A small network was shown many inputs. Here are its activations along a few directions, one row for each input.
Each table varies a few parts of the input and shows all the possible inputs, shuffled.
A made-up example of a description, with smaller parts first: line(6) and (point or ring(11) or (values(3) and ring(5))).
Shared parts are said once, and a part with two or three values counts as separate values.
In the rows, zero is written as 100.

Other details of the inputs vary at random and push rows far along two fixed directions, the same in every table; ignore that.

Rows:
row 1: 115 85 144 45 141 46 36 98 110 60 72 65 115 55
row 2: 101 114 109 107 93 95 109 111 83 114 123 119 100 81
row 3: 87 92 105 126 87 90 92 121 75 93 118 129 122 96
row 4: 113 65 146 56 137 61 12 102 103 36 65 70 133 68
row 5: 89 110 58 97 80 146 132 74 123 111 74 85 61 144
row 6: 108 107 107 116 98 92 114 116 91 115 129 110 102 85
row 7: 108 108 114 112 95 97 112 117 94 114 124 115 103 86
row 8: 72 98 53 108 86 140 118 69 117 107 81 86 79 164
row 9: 99 91 104 128 87 97 95 124 84 93 118 127 127 95
row 10: 100 102 104 118 98 89 114 120 89 112 125 108 97 76
row 11: 89 98 100 132 99 88 95 120 86 101 123 121 114 82
row 12: 120 87 147 45 140 67 37 96 109 58 71 65 107 50
row 13: 93 93 107 123 87 90 89 119 75 97 122 129 126 101
row 14: 102 95 107 121 96 89 99 108 72 105 115 138 119 91
row 15: 104 109 105 117 100 89 118 120 94 114 119 109 108 78
row 16: 98 110 104 110 94 79 111 115 89 115 122 117 108 84
row 17: 112 84 97 30 130 105 64 56 151 64 31 30 88 125
row 18: 107 104 105 117 100 92 115 120 92 113 127 109 102 79
row 19: 86 102 65 96 82 146 138 77 125 115 77 80 66 149
row 20: 116 90 107 24 128 120 59 48 143 64 34 32 81 127
row 21: 94 110 64 93 82 152 137 72 124 114 77 84 70 145
row 22: 83 104 56 97 81 134 140 74 128 114 72 81 72 148
row 23: 101 106 105 113 98 87 111 115 85 117 131 110 100 86
row 24: 99 92 104 128 96 92 105 113 77 99 109 136 115 82
row 25: 87 92 61 107 73 150 118 73 117 100 77 93 95 174
row 26: 84 102 60 95 86 138 136 71 119 117 85 75 64 153
row 27: 93 109 106 114 99 82 115 117 86 115 120 110 102 79
row 28: 98 102 105 129 99 90 93 116 88 106 129 122 120 90
row 29: 78 99 54 106 85 141 116 67 117 112 85 86 83 168
row 30: 97 100 102 131 100 91 95 120 90 103 127 121 120 84
row 31: 98 111 107 113 99 83 114 115 86 118 123 110 106 84
row 32: 120 90 144 42 141 59 27 94 107 55 70 66 103 55
row 33: 96 94 106 123 97 88 101 110 72 100 112 138 114 87
row 34: 105 111 106 114 94 84 114 116 95 113 120 117 110 83
row 35: 109 114 103 114 94 98 109 118 93 108 118 119 98 77
row 36: 115 81 107 27 132 116 60 57 149 64 34 28 82 127
row 37: 96 106 112 111 95 90 111 119 87 113 122 116 97 82
row 38: 132 72 153 52 148 59 20 87 102 47 65 80 133 65
row 39: 88 106 68 90 82 143 133 72 120 120 84 82 69 158
row 40: 84 106 59 99 86 138 142 75 124 117 74 74 71 147
row 41: 104 116 105 110 93 91 103 114 84 112 123 122 96 82
row 42: 95 112 108 110 92 95 111 113 83 111 119 119 96 77
row 43: 107 94 105 126 97 95 105 113 81 101 112 136 120 85
row 44: 105 112 108 116 99 88 117 116 92 116 122 110 108 83
row 45: 111 116 106 113 93 97 107 114 92 110 121 120 99 82
Description of these inputs: ring(5) and (values(3) or line(6)).
The inputs of row 2 and row 42 match in every part but the ring(5) part. If row 29 is changed in the same way as row 2 into row 42, which row does it become? -> row 8
Which other rows does row 8 become when the values(3) part takes its other values? List them by row number. -> row 3, row 33
Start at row 32 and move only the ring(5) part, one step at a time. The first step leads to row 41. Which rows follow, in order? -> row 45, row 35, row 5

Rows:
row 46: 96 138 79 109 87 134 146 71 109 139 103 109 73 139
row 47: 108 118 117 52 106 82 95 77 99 109 90 89 82 115
row 48: 78 82 91 90 78 123 95 94 94 88 79 100 80 146
row 49: 127 75 111 58 143 79 73 85 139 79 70 24 105 107
row 50: 96 75 97 95 124 94 91 94 108 85 76 75 128 117
row 51: 103 90 72 141 64 155 132 109 108 108 107 121 90 151
row 52: 98 115 119 88 83 89 114 111 65 116 138 114 93 85
row 53: 101 99 117 123 91 111 92 101 68 95 116 132 124 84
row 54: 79 106 107 168 73 114 116 139 63 113 141 159 110 87
row 55: 92 79 113 43 130 59 68 78 113 85 63 26 93 110
row 56: 89 76 129 109 115 32 79 128 60 88 113 114 139 68
row 57: 143 109 106 52 120 113 91 63 143 97 73 64 85 131
row 58: 104 102 143 100 123 57 81 141 103 106 140 101 130 35
row 59: 106 102 108 141 74 121 119 124 64 118 139 153 133 85
row 60: 108 118 102 133 82 106 167 140 84 124 107 149 94 39
row 61: 103 88 111 49 133 99 39 78 118 68 72 49 63 95
row 62: 112 103 109 125 97 85 123 132 116 123 147 110 111 76
row 63: 76 79 52 116 108 108 110 70 100 98 74 89 90 147
row 64: 126 112 150 90 116 79 79 132 76 103 142 109 127 38
row 65: 70 116 74 112 57 133 147 106 93 134 119 103 53 146
row 66: 106 123 57 121 69 133 142 105 131 121 113 87 85 136
row 67: 91 72 145 74 120 37 46 116 89 67 99 104 135 59
row 68: 102 90 127 126 96 103 80 140 80 91 120 129 123 77
row 69: 76 119 65 80 69 109 119 90 114 111 89 71 72 140
row 70: 115 86 103 45 134 90 80 66 119 63 20 71 61 56
row 71: 104 89 99 151 84 93 126 133 100 110 143 144 133 90
row 72: 110 95 71 108 82 123 98 94 127 79 80 90 114 136
row 73: 105 112 129 115 101 97 96 145 89 112 140 109 102 65
row 74: 83 97 98 65 122 108 87 67 144 92 71 44 84 117
row 75: 109 101 160 82 132 66 42 125 92 74 114 81 105 40
row 76: 95 85 67 89 93 144 91 53 94 88 73 100 80 145
row 77: 70 116 101 139 66 71 146 140 76 149 164 137 99 79
row 78: 94 98 124 102 135 57 86 111 92 100 110 71 116 65
row 79: 137 104 116 114 96 87 140 134 100 100 99 131 97 31
row 80: 81 111 72 153 79 88 101 126 70 101 131 153 111 84
row 81: 103 114 72 125 72 147 141 81 101 134 93 136 104 152
row 82: 113 84 125 33 119 81 49 59 103 71 46 85 103 124
row 83: 96 97 127 107 125 43 67 125 88 104 142 112 107 29
row 84: 147 104 148 96 113 75 82 130 85 96 148 109 124 43
row 85: 74 87 69 116 106 115 119 74 106 95 72 80 107 146
row 86: 102 101 90 50 127 82 40 75 126 67 66 45 81 91
row 87: 79 106 93 120 69 76 99 129 73 96 118 135 120 95
row 88: 84 84 83 101 98 125 108 88 127 96 82 92 114 132
row 89: 72 79 59 99 103 121 95 62 122 90 71 92 83 142
row 90: 100 123 107 155 80 100 126 112 63 132 133 174 123 91
row 91: 135 78 111 86 99 122 78 83 107 76 89 95 120 113
row 92: 85 132 56 124 66 138 146 111 118 133 114 94 88 130
row 93: 71 114 57 133 69 136 122 91 106 99 87 110 102 141
row 94: 90 104 77 73 76 115 159 82 106 106 45 99 53 104
row 95: 108 97 136 108 134 47 87 141 86 108 132 87 134 44
row 96: 97 127 92 145 80 103 135 122 52 138 173 154 86 69
row 97: 105 112 75 128 71 150 149 113 119 127 126 99 67 140
row 98: 106 73 140 90 131 66 20 119 75 54 98 112 109 53
row 99: 117 95 120 92 124 72 55 87 77 89 92 134 110 80
row 100: 105 107 106 55 115 130 86 57 118 87 74 51 81 119
row 101: 104 83 133 76 96 80 69 102 62 79 104 119 120 85
row 102: 90 85 73 72 133 91 84 62 120 96 66 38 74 124
row 103: 81 126 67 100 84 126 114 84 125 107 86 68 80 128
row 104: 64 97 66 132 82 133 133 83 114 110 95 111 100 141
row 105: 107 134 79 101 87 139 148 83 116 145 105 107 82 141
row 106: 134 96 91 97 93 126 105 72 120 103 77 111 108 143
row 107: 106 86 104 59 119 101 42 88 129 50 49 58 125 109
row 108: 108 73 75 112 106 109 116 89 119 92 82 79 116 142
row 109: 131 112 145 65 147 45 44 96 85 89 112 107 99 43
row 110: 96 110 85 92 96 128 148 81 115 99 48 98 65 84
What do these inputs look like to the network? -> line(5) and (point or (values(2) and line(6)))
The inputs of row 108 and row 56 match in every part but the line(5) part. If row 84 is changed in the same way as row 108 into row 56, which row does it become? -> row 52
Which other rows does row 47 become when the values(2) part takes its other values? List them by row number. -> row 82
List by row number the other rows that have the line(5) part in common with row 78. -> row 46, row 53, row 54, row 74, row 75, row 85, row 90, row 93, row 100, row 103, row 104, row 110
Start at row 94 and move only the line(5) part, one step at a time. The first step leads to row 70. Which rows follow, in order? -> row 110, row 60, row 79

Rows:
row 111: 100 112 83 107 87 101 132 103 105 132 122 101 84 111
row 112: 101 100 73 98 79 146 131 77 123 109 75 94 92 156
row 113: 129 103 159 83 126 40 53 142 79 68 113 105 124 6
row 114: 86 105 87 112 90 111 138 105 99 126 112 92 82 101
row 115: 114 81 144 83 140 49 29 119 89 64 107 90 134 50
row 116: 113 79 128 69 126 75 42 91 95 62 71 89 115 78
row 117: 110 121 100 127 80 92 138 127 79 134 149 145 94 75
row 118: 115 90 135 54 131 82 68 96 103 75 79 70 96 60
row 119: 116 85 129 69 130 76 53 99 115 70 84 69 125 86
row 120: 106 106 105 48 127 92 76 62 123 93 66 49 88 111
row 121: 102 83 128 91 126 55 51 112 86 72 101 98 126 64
row 122: 106 77 150 81 136 32 36 115 83 60 100 98 136 42
row 123: 83 100 77 132 89 109 116 105 89 112 116 117 101 119
row 124: 96 111 91 113 95 108 135 104 105 129 115 96 79 111
row 125: 112 98 126 74 122 62 67 116 106 76 91 68 105 57
row 126: 97 103 67 67 102 145 112 59 149 91 45 62 63 137
row 127: 92 106 92 146 86 99 119 124 81 118 142 130 117 95
row 128: 88 86 64 68 93 140 109 49 123 89 34 75 77 166
row 129: 87 116 79 132 87 108 138 116 110 126 117 112 88 91
row 130: 97 111 102 150 79 90 136 140 80 129 148 142 127 88
row 131: 80 106 94 152 80 78 134 135 63 126 141 155 121 82
row 132: 69 107 67 97 75 134 114 85 113 112 97 82 74 155
row 133: 104 105 89 123 79 126 127 105 98 115 109 121 106 118
row 134: 84 121 105 143 65 102 120 137 64 125 154 154 101 83
row 135: 87 84 65 73 91 141 106 45 126 84 39 74 75 166
row 136: 99 103 82 127 80 130 120 97 95 112 110 121 99 122
row 137: 96 109 104 162 81 88 127 143 72 125 165 149 127 76
row 138: 122 108 132 51 131 77 62 80 104 83 79 78 100 73
row 139: 109 82 98 64 118 118 59 68 119 69 56 68 95 125
row 140: 104 118 101 124 88 109 141 115 88 129 128 127 82 91
row 141: 92 91 65 88 93 144 102 60 118 92 59 83 79 158
row 142: 104 94 79 93 89 142 108 70 122 95 76 86 90 147
What do these inputs look like to the network? -> values(2) and (point or line(6) or line(9))
The inputs of row 139 and row 115 match in every part but the values(2) part. If row 112 is changed in the same way as row 139 into row 115, which row does it become? -> row 130
Which other rows does row 134 become when the values(2) part takes its other values? List them by row number. -> row 132
